A small network was trained on made-up records. Each row is its average activation on records with the value named, seen along a few directions.
Values that are neighbours, or in one group, have similar rows; names and order tell nothing.
In the rows, zero is written as 500.
Strong random noise was added to every row along 9 fixed directions; ignore it. To show where, here is one row again and again, with new noise each time:
352	310	318	69	593	504	200	249	606	536	574	443	606	660	555	324	639	323	569	707	485	653	495	541
386	639	450	410	289	685	636	491	602	484	476	761	630	432	340	572	437	343	359	329	428	557	494	403
473	562	380	262	736	646	562	371	423	412	589	649	545	513	358	594	422	460	572	730	440	480	475	453
494	593	693	489	453	544	478	573	551	553	361	219	490	522	574	381	419	542	489	439	566	331	559	427
341	580	439	335	320	523	557	514	480	406	364	676	507	558	351	395	441	302	435	544	486	532	624	656
499	499	477	308	442	345	392	453	467	660	524	456	306	535	538	314	605	548	533	629	598	592	630	435
338	516	532	168	218	328	565	488	502	477	334	643	432	562	391	282	566	408	553	606	560	556	715	720
570	261	494	718	615	66	317	592	297	570	549	382	324	773	524	385	654	552	520	662	701	601	514	556
425	391	486	524	521	420	484	491	481	484	513	558	547	561	448	506	558	475	535	580	545	504	463	572
435	496	457	299	454	591	409	456	495	479	372	413	605	731	496	375	401	400	488	556	519	480	588	337
408	472	323	829	436	624	483	578	320	559	429	624	396	497	516	495	390	599	523	695	566	374	569	353


Field DAKO:
dag: 520	538	430	448	405	475	626	406	495	629	670	691	402	344	473	618	584	683	595	542	535	619	530	377
nibel: 505	603	395	545	455	724	573	491	481	504	530	559	584	523	463	624	343	518	505	452	416	485	517	222
lep: 511	562	503	332	103	469	601	549	542	484	362	584	517	555	503	440	473	508	487	381	518	605	688	409
gop: 533	616	427	301	372	600	504	428	586	641	577	645	498	466	492	500	549	406	434	353	408	681	526	274
nabip: 474	452	477	600	746	556	241	420	499	610	592	191	389	420	695	397	551	525	527	628	536	420	407	579
giso: 486	538	545	665	188	494	278	636	619	693	290	261	340	464	762	191	525	447	311	260	539	498	660	449
zud: 431	511	335	665	330	667	476	579	404	377	308	617	469	499	545	444	358	490	439	559	503	423	622	534
nol: 522	500	593	474	698	655	514	375	595	570	608	402	553	303	576	569	531	660	596	533	469	318	328	454
dozu: 504	390	748	201	442	421	665	400	706	478	438	460	745	466	528	574	641	581	708	412	426	436	435	568
tuf: 621	519	650	469	836	577	566	449	590	455	644	442	683	428	449	699	485	519	468	324	407	449	249	416
zem: 359	455	473	520	304	383	512	562	485	541	393	512	397	470	502	339	543	492	569	548	529	456	592	751
koga: 478	272	639	339	479	391	505	481	592	291	363	373	793	698	558	494	518	497	700	522	482	462	491	680
dabi: 558	564	620	489	550	439	496	598	530	361	384	381	475	556	470	421	477	327	318	336	536	513	487	753
doz: 662	588	636	416	697	260	540	488	474	564	717	399	316	339	491	571	651	589	577	505	467	600	449	619
sifu: 653	563	491	880	420	496	632	662	346	453	496	499	462	579	462	640	325	662	453	428	569	441	556	289
zas: 549	530	544	230	415	524	669	450	459	452	416	593	594	596	487	548	426	591	658	545	419	488	613	299
lusol: 643	443	384	698	518	425	375	493	549	581	658	599	463	495	536	552	616	449	254	277	505	737	396	365
dafu: 574	348	257	588	688	495	231	371	534	563	729	518	402	415	643	526	634	498	465	573	438	706	407	537
The values of DAKO form a ring.
A walk along DAKO starts at nabip and steps to its neighbour zem. Put giso, zud, tuf, doz, lusol, dafu in the order it reaches them.
> doz, dafu, zud, lusol, giso, tuf
List every value one step from dag, in the order listed.
> nibel, sifu
List every value one step from dozu, in the order listed.
> gop, zas

Field MUKOR:
mepeg: 556	324	482	483	641	427	471	428	545	433	631	598	676	538	470	623	624	487	498	485	505	604	326	523
nufe: 523	430	295	580	550	525	313	425	388	702	631	478	342	575	548	453	519	560	545	694	570	562	517	249
togub: 520	511	527	469	394	447	303	526	663	598	500	211	488	490	673	367	567	351	382	296	493	632	497	570
fugi: 546	640	505	687	500	687	609	552	615	454	623	545	570	296	463	693	434	444	335	238	447	489	341	475
rud: 472	570	590	497	515	511	450	498	577	472	506	333	488	545	478	441	477	390	370	374	535	490	485	590
fif: 404	417	497	374	384	354	475	480	578	613	549	569	513	434	532	459	689	496	564	504	502	602	476	551
semip: 491	310	358	492	417	612	349	404	542	613	518	577	666	626	610	489	526	574	521	472	457	541	473	115
moge: 502	498	732	519	711	659	505	460	689	418	440	227	677	422	566	562	458	511	531	414	479	292	353	597
sil: 392	452	492	515	427	555	400	503	526	554	391	480	485	515	585	366	491	486	476	478	486	484	539	495
bodus: 522	489	450	593	512	561	543	561	376	392	399	441	689	806	415	565	279	452	472	479	524	452	534	254
gen: 512	476	399	600	475	524	428	484	449	543	513	505	494	614	507	502	462	508	457	549	551	555	520	356
ruk: 575	605	472	510	306	458	566	578	506	503	493	561	389	478	504	494	489	517	403	379	533	598	594	432
pepu: 449	354	413	649	737	516	301	424	512	518	685	483	500	431	552	514	621	470	454	612	515	484	317	618
ler: 383	509	293	492	456	718	541	442	463	483	542	709	516	364	447	611	414	479	569	670	426	515	516	523
zibaz: 448	428	495	554	594	579	402	379	673	677	635	482	531	331	578	502	649	523	481	409	472	530	355	448
favin: 331	364	496	554	481	621	415	442	576	470	384	393	597	357	656	470	526	574	730	652	425	319	493	702
remik: 421	526	477	212	449	581	539	411	495	526	449	544	589	605	475	441	472	450	595	581	469	455	586	361
siti: 600	600	510	430	470	521	494	471	579	699	576	513	310	248	637	482	593	655	502	441	471	549	534	384
karal: 593	489	565	506	459	411	492	516	478	513	491	455	377	410	567	452	548	657	523	531	541	463	551	530
zek: 604	482	406	575	547	436	413	487	504	633	672	534	467	524	532	569	601	501	462	403	465	669	422	266
Each value of MUKOR is a pair of two hidden parts, and every pair occurs once (4 first parts, 5 second parts).
favin and siti share the first part; favin and zek share the second. Which value has the first part of zek and the second part of siti?
> semip
nufe and zibaz share the first part; nufe and bodus share the second. Which value has the first part of bodus and the second part of zibaz?
> sil
karal and ruk share the first part; karal and mepeg share the second. Which value has the first part of mepeg and the second part of ruk?
> fugi
